[ 83 -55 107 -58]  (68)
[-14  -7 108 -57]  (13)
[-57 -57 107 -57]  (56)
then: [-55 107] -> [-58]
asked: [-57 -57] -> (56)
tags:
[-56] -> Q719
[-57] -> Q821
[-58] -> Q761
[-54] -> Q551
[-7] -> Q795
[-55] -> Q665
key (68) 1:  -> Q665
places (56): [-57] -> 0 1 3

[ 36 -63 -56  58] : (68)
[-20  57  -6  53] : (76)
[ 57  57  -6 -10] : (13)
[ 4 57 57 57] : (8)
[  4   3 -10   9] : (103)
places (13): [57] -> 0 1
places (8): [57] -> 1 2 3

[-65  95  52 -54  13] : (68)
[ 27 -87  75  52  -1] : (56)
[-87 -87 -53 -53 -53] : (135)
places (135): [-53] -> 2 3 4
then: [ 27 -87  75] -> [52]
key -> tag
[75] -> Q318
[52] -> Q793
[-1] -> Q131
[-53] -> Q195
key (56) 2:  -> Q318
asked: [ 27 -87  75  52  -1] -> (56)
asked: [75 52] -> (56)

[ 36   0 -15  10] = (76)
[-55 -55 -55 -55] = (72)
[-52  78  10 -52] = (173)
[-30 -16  77  67] = (215)
[-64  40  15 -40] = (40)
[ 17   2 -18  -5] = (68)
[ 78 -54  55  -9] = (56)
asked: [-52  78] -> (173)
places (173): [78] -> 1
places (72): [-55] -> 0 1 2 3
tags:
[3] -> Q273
[79] -> Q643
[-53] -> Q705
[78] -> Q305
[-55] -> Q800
[-54] -> Q722
[2] -> Q578
key (56) 1:  -> Q722

[-12  11 -36  18 -48   7 -28  22] -> (18)
[-11   4 -38 -14  17 -57 -56 -73] -> (8)
[ 10  33 -54  19   1 -21   0  34] -> (76)
[-45 -55  29 -28 -69  41  20  -3] -> (135)
[ 15  62 -83  -6  35 -56  -2 -73] -> (173)
[-28  -6  46  46 -63  34  34 -35] -> (13)
[ -2 -81  27  53  61  47 -89  13] -> (40)
[-11   4 -38 -14  17 -57  33 -37] -> (56)
[ 63  52  35   0  19 -52  84  27] -> (215)
[ 15  79 -62  -9  35 -31  -6 -47] -> (72)
places (13): [34] -> 5 6
then: [ 62 -83  -6  35 -56  -2] -> [-73]
places (215): [63] -> 0
Table of tags by key:
[5] -> Q585
[-81] -> Q865
[4] -> Q470
key (8) 1:  -> Q470
then: [61 47] -> [-89]

[ -8 -18 -25  85  25 -67 -53 -33  -9  -6] : (135)
[-30   3 -40  53  27 -15  -6   6 -10  29] : (40)
[-18  -9 -22  82  28 -67 -51 -25 -15  -3] : (18)
[-39  32 -35  46  12  -7  -9  11 -11  46] : (173)
[  3 -30 -23  64  15 -34 -38 -31  12  -4] : (68)
[-40  52  27 -15  -6   6 -10  -6  15  33] : (103)
[-36  26 -42  47   3  23  -2   4   6  50] : (56)
[-23 -11 -19  82  35 -66 -42 -20 -16  -4] : (215)
[-23  27 -21  53  18 -34 -31   5 -20  21] : (13)
[ -2 -26 -12  93  28 -68 -38 -30  13 -15] : (76)
[ -1 -22 -17  53  40 -51   0  14   3 -12] : (8)
[-36  25 -27  54  20 -31 -22   5 -19  29] : (72)
tags:
[-16] -> Q742
[2] -> Q524
[-18] -> Q618
[-19] -> Q86
[3] -> Q802
[-31] -> Q432
[-15] -> Q341
[-20] -> Q208
key (72) 8:  -> Q86
asked: [-36  25 -27  54  20 -31 -22   5 -19  29] -> (72)
then: [-30   3 -40] -> [53]
asked: [-40  53  27 -15  -6   6 -10] -> (40)
then: [-26 -12  93  28 -68 -38] -> [-30]
places (13): [-21] -> 2

